Each row has a name. Each question is about the rows just above it. Places in a row count from 1.

71, 102, 30, -132, -5, -78, 31, -27, 77, 1, -34, -163, -131, -3, -37, 125, -139 : J_320
70, -63, -7, -13, 138, 91, -21, -144, 95, 119, 53, -143, 82, -129, 72, -7, -181 : J_927
-30, -133, 0, -91, 39, -14, -22, -43, -115, -134, -108, 37, -67, -74, -70, -134, 148 : J_433
-92, 57, -28, -101, -64, -25, 46, 238, -357, -222, 32, 92, -246, 127, 93, -282, 116 : J_40
-124, -303, 139, 91, -400, -310, 91, -893, 428, 512, 110, 91, 92, 81, 139, 36, 2 : J_153
At which places does J_433 hold 37? | 12
J_40 without one entry, shuffled: -25, -222, -357, -28, -246, 238, 92, 116, -64, 32, 93, 57, -101, 46, -282, -92. Gone: | 127
Places of 139 in row J_153: | 3 15
Which entry of J_40 is missing from 32, 238, -246, 46, 57, 127, -25, -64, -357, -282, -222, -28, -92, -101, 92, 116? | 93
Which entry of J_320 is missing from -5, -34, -132, 71, 102, -78, 125, -37, -139, -131, -27, 31, 30, 77, -3, 1? | -163
Which entry of J_927 is missing from 70, -129, -21, -13, 53, 119, -63, 82, 72, -144, -7, -181, -143, 91, -7, 95? | 138
Which entry of J_320 is missing from -78, -163, -3, -27, 77, -34, 102, 1, 71, -139, -37, -132, 30, -5, -131, 125? | 31

-166, -89, 14, 68, -189, 295, -141, -65, -157, -386, 241, 61, 121, -212, -86, -29, 15, 225, -685, -110, -198, -244, 316, -217, -168, -490, -469, 137, -239, -176, 122, -472, 135, -231, 41, -16, 309 = J_45
77, -41, 22, -123, -82, 226, 370, 73, -98, 27, -96, -32, 14, -4, -30, 153, -107, -78, -26, -43, 114, -581, 461, 152, 30, -174, -555, 446, -53, 39, -32, 186, 279, 62, -163, -74, -588 = J_536
75, -230, -25, 27, 613, -216, 292, 99, 47, 31, 5, 106, -556, 9, -14, 61, 162, 141, 424, -42, 148, -257, -130, -384, 30, -90, -254, 157, -23, -241, -83, 21, 347, -105, 5, 43, 167 = J_341
98, -171, -119, 376, -112, -119, 197, -119, 41, -14, 52, 560, -481, -154, -44, -161, -41, 204, -980, -203, -119, -397, 24, -166, -166, -242, -166, -166, -90, 158, 99, -187, 32, 137, 102, -19, -119 = J_80
-18, -147, 89, 40, 298, -167, -547, 413, 80, 403, -329, 420, -53, -23, 75, 95, -142, -125, -605, -240, 29, 108, 73, -95, -86, -403, 115, 180, -255, -236, -38, -132, 247, -84, 117, 23, 554 = J_775
Which entry of J_45 is missing from -217, 225, -89, -231, -472, 15, 68, 309, -239, -16, -65, 61, 137, -386, -469, 14, -490, -86, -166, 135, -110, -685, -141, 122, -29, -168, 316, -198, 241, -157, 41, -212, 295, -244, -189, -176? | 121
Every place of -166 in J_80: | 24 25 27 28

335, -468, 392, 464, 665, -226, -524, -76, 333, -482, -277, -520, 438, 404, 332  J_985
-484, 428, -484, -598, 508, 382, -484, 224, -484, 516, 509, 508, 508, -290, -407  J_462
144, 364, -485, 205, -754, -10, 397, -119, 343, 304, 40, 393, -577, 150, 130  J_41
535, -445, 622, 741, 101, -761, -654, -564, -489, -654, -791, -540, -143, 403, 527  J_553
-336, -292, -358, -457, 692, 88, -315, 168, -266, -215, 44, -310, 580, -325, -313  J_703
Places of -484 in row J_462: | 1 3 7 9
Which entry of J_985 is missing from 438, 665, -482, 332, 392, -76, -524, 464, -468, -226, -520, 335, 404, 333? | -277
At which places does J_553 hold -654? | 7 10
Shuffled J_985 with one entry gone: 665, -524, 438, -277, 335, 333, -468, 392, -482, -76, 404, -226, -520, 464, missing | 332
Places of 403 in row J_553: | 14
Every place of -226 in J_985: | 6

54, -360, 14, -141, -103, -55, -71, -174, 287 = J_524
174, -35, -216, -92, 276, 173, -2, 478, 173 = J_242
-92, -149, -92, -148, -149, -92, -2, -149, -149 = J_560
90, 18, -60, -18, 41, 115, -9, 519, -439 = J_162
71, -261, 30, -68, 422, 168, 34, 118, -625 = J_277
-3, -123, -27, 138, 496, -122, -26, 478, -348 = J_982
241, -518, -73, -197, 563, -57, 143, -522, -256 = J_113
33, 549, 355, -17, -17, 178, 263, -32, 354 = J_286
Every place of -149 in J_560: | 2 5 8 9
Every place of -17 in J_286: | 4 5
Which entry of J_982 is missing from -3, 496, -27, -26, -123, -348, 478, 138? | -122
Which entry of J_242 is missing from -92, 173, -2, -216, -35, 276, 478, 173? | 174
Which entry of J_286 is missing from -17, 33, -17, 178, 263, 355, 549, -32? | 354

